These are the activations of a small neural network, seen along a few directions. Each row is one input.
Each table varies a few parts of the input and shows all the possible inputs, shuffled.
Descriptions start from the smaller parts, as in this example, which fits no table here: one of 6 places along a line, together with either a single point or one of 9 places around a ring or (one of 3 separate values, together with one of 5 places around a ring).
Shared parts are said once, and a part with two or three values counts as separate values.
In the rows, zero is written as 128.

Other details of the inputs shift rows strongly along two fixed directions, in all tables alike. That doesn't count.

Rows:
row 1: [124  89 152  67  71  78 192 124 109  83 170 149 143 158]
row 2: [153 113 140 171 161 165  76  99 128 105  91 105 102 161]
row 3: [129  99 132 112 133 130 166 143 134 125 124 138 138 170]
row 4: [149 139 153 160 138 164  78  78 104  90 108 108 106 126]
row 5: [125 114 139  94  95  80 158 116 107 107 146 139 139 138]
row 6: [139 132 144 165 127 147  69  79  99  79 114 116 113 113]
row 7: [135 133 139 147 138 149  96 109 132 109 125 133 126 126]
row 8: [102 157 111 161 163 133 103 142 153 174 111 108 124  88]
row 9: [150 128 146 162 130 148  70  73 101  80 114 107 113 107]
row 10: [129  89 159  70  87  90 188 140 134  95 173 161 139 179]
row 11: [141 124 142 176 161 132  69 111 126 114  91 113  90 175]
row 12: [103 197  42 122 147 109 160 184 151 227 114 126 134  43]
row 13: [140 135  94 124 113 151 132 147 121 130 123 137 109 111]
row 14: [124 122 122 131 137 140 121 130 132 140 139 129 145 119]
row 15: [109 148 116 116 116 109 151 131 124 139 134 127 160  86]
row 16: [120 149 134 122 126 108 135 118 115 133 125 127 128 129]
row 17: [106 157 123 113 125 110 160 133 130 143 136 125 140 106]
row 18: [139 113 112  96  86 116 162 155 121 113 147 147 101 147]
row 19: [ 76 191  63 140 185 137 161 177 174 250 107 113 176  19]
row 20: [108 130 120 117 140 106 151 155 142 175 125 129 136 122]
row 21: [141 119 148 171 137 153  54 105 122 103 124 116 114 147]
row 22: [162  78 121  61  69 128 198 153 112 100 156 156 117 162]
row 23: [146  83 156  68  95 115 190 130 129  99 166 157 150 165]
row 24: [129 145 142 145 132 152 108 100 109 106 117 122 123 122]
row 25: [146 124 131 163 152 162  67  99 128 123 121 108 121 116]
row 26: [141 121 145 178 154 154  72 114 129 106  94 113 104 170]
row 27: [128  70 162  78  88 111 191 155 127 114 157 154 144 186]
row 28: [129 115 147 103 110 117 154 137 136 114 150 149 146 150]
row 29: [ 97 163  81 125 171 137 167 164 167 226 115 111 168  44]
row 30: [132 125 133 148 140 121  81 116 125 130 129 121 118 142]
row 31: [109 159 124 115 126 123 160 138 127 150 130 128 154 103]
row 32: [130 114 145  96 111  93 154 134 132 120 149 151 135 160]
row 33: [128 148  87 115 111 133 154 167 132 156 128 137 125 101]
row 34: [136 123 143 177 156 141  72 112 133 103 100 110  91 168]
row 35: [127 135 131 170 148 139  60 110 134 122 127 110 110 125]
Each input here is: one of 5 places along a line, together with either a single point or one of 6 places along a line.
The inputs of row 18 and row 12 match in every part but the place on the line of 5. If row 1 is changed in the same way as row 18 into row 12, which row does it become?
Answer: row 5
Which other rows does row 2 become when the place on the line of 6 takes its other values? List them by row number.
Answer: row 4, row 9, row 23, row 25, row 29

Rows:
row 36: [149 109 106  86  79 134 164 180 148 128 164 166 102 144]
row 37: [158 149 101 161 118 157  91 122 111  95  85 116  49 130]
row 38: [133 153  61 105 105 139 171 187 133 165 122 151 127  98]
row 39: [167 150 104 159 116 171  80 121  98 105  88 122  57 136]
row 40: [107 162 118 113 154 113 174 153 157 158 127 147 182 130]
row 41: [149  85 141  71  90  56 181 104 104  80 152 138 116 169]
row 42: [128 141  95  80 123  69 179 130 118 163 140 130 150 100]
row 43: [ 96 114 106 123 148 103 164 181 146 193 116 129 159 137]
row 44: [110  96 184  81  63  98 157 127 117  84 189 160 139 152]
row 45: [ 82 158  91 151 181  99 152 166 158 214  84  93 130  95]
row 46: [152 121 137 160 136 114  33  86 138 100 144 120  96 123]
row 47: [151 126 123 162 134 120  41  89 119  99 138 113 103 128]
row 48: [121 175 145 162 174 126 110  99 145 115  90 109 117 136]
row 49: [130  35 152  93 133 155 193 145 136 146 135 125 166 166]
row 50: [114 150 151 173 111 139  62  89  90  87 116 122 122 113]
row 51: [ 71 204 104 139 136  98 153 126 124 170 110 105 144  33]
row 52: [ 86 172 123 105 106  97 178 133 105 158 133 129 156  75]
row 53: [191   6 183  47  73 126 182  81  91  35 182 148 152 191]
row 54: [ 73 195 102 139 130 121 124 145 134 178 141 117 165  39]
row 55: [125  99 143 182 154 144  54 134 136 133 113 109  98 174]
row 56: [178  57 124  69  76 191 197 145 106  85 149 157 120 155]
row 57: [ 98 164 115 134 145 167 151 120 128 173 130 103 197   7]
row 58: [133 142  69  98  98 140 174 193 142 161 149 151 119 110]
row 59: [141 163 160 168 165 145  83  87 122 103  92 118 113 163]
row 60: [155  65 186  77 120 163 200 104 137  78 153 148 181 186]
row 61: [154 128 122 161 137 113  47  83 105  95 117 118 112 126]
row 62: [128 113 146 174 158 133  77 119 113 138  83 101  91 171]
row 63: [ 93 107 121 119 149 103 151 185 176 201 145 134 143 132]
row 64: [135 151 157 176 163 155  62 104 142  98 121 125 119 163]
row 65: [134 148 169 171 166 149  58 102 161 101 128 135 115 157]
The inputs of row 51 and row 45 match in every part but one. If row 57 is changed in the same way as row 51 into row 45, which row does it become?
Answer: row 49
What do these inputs look like to the network?
Answer: one of 5 separate values, together with either a single point or one of 5 places along a line
Which other rows agree with row 42 in the choice among 5 separate values? List them by row number.
Answer: row 41, row 46, row 47, row 53, row 61
Which other rows does row 65 become when the choice among 5 separate values takes its other values? List them by row number.
Answer: row 36, row 44, row 46, row 63
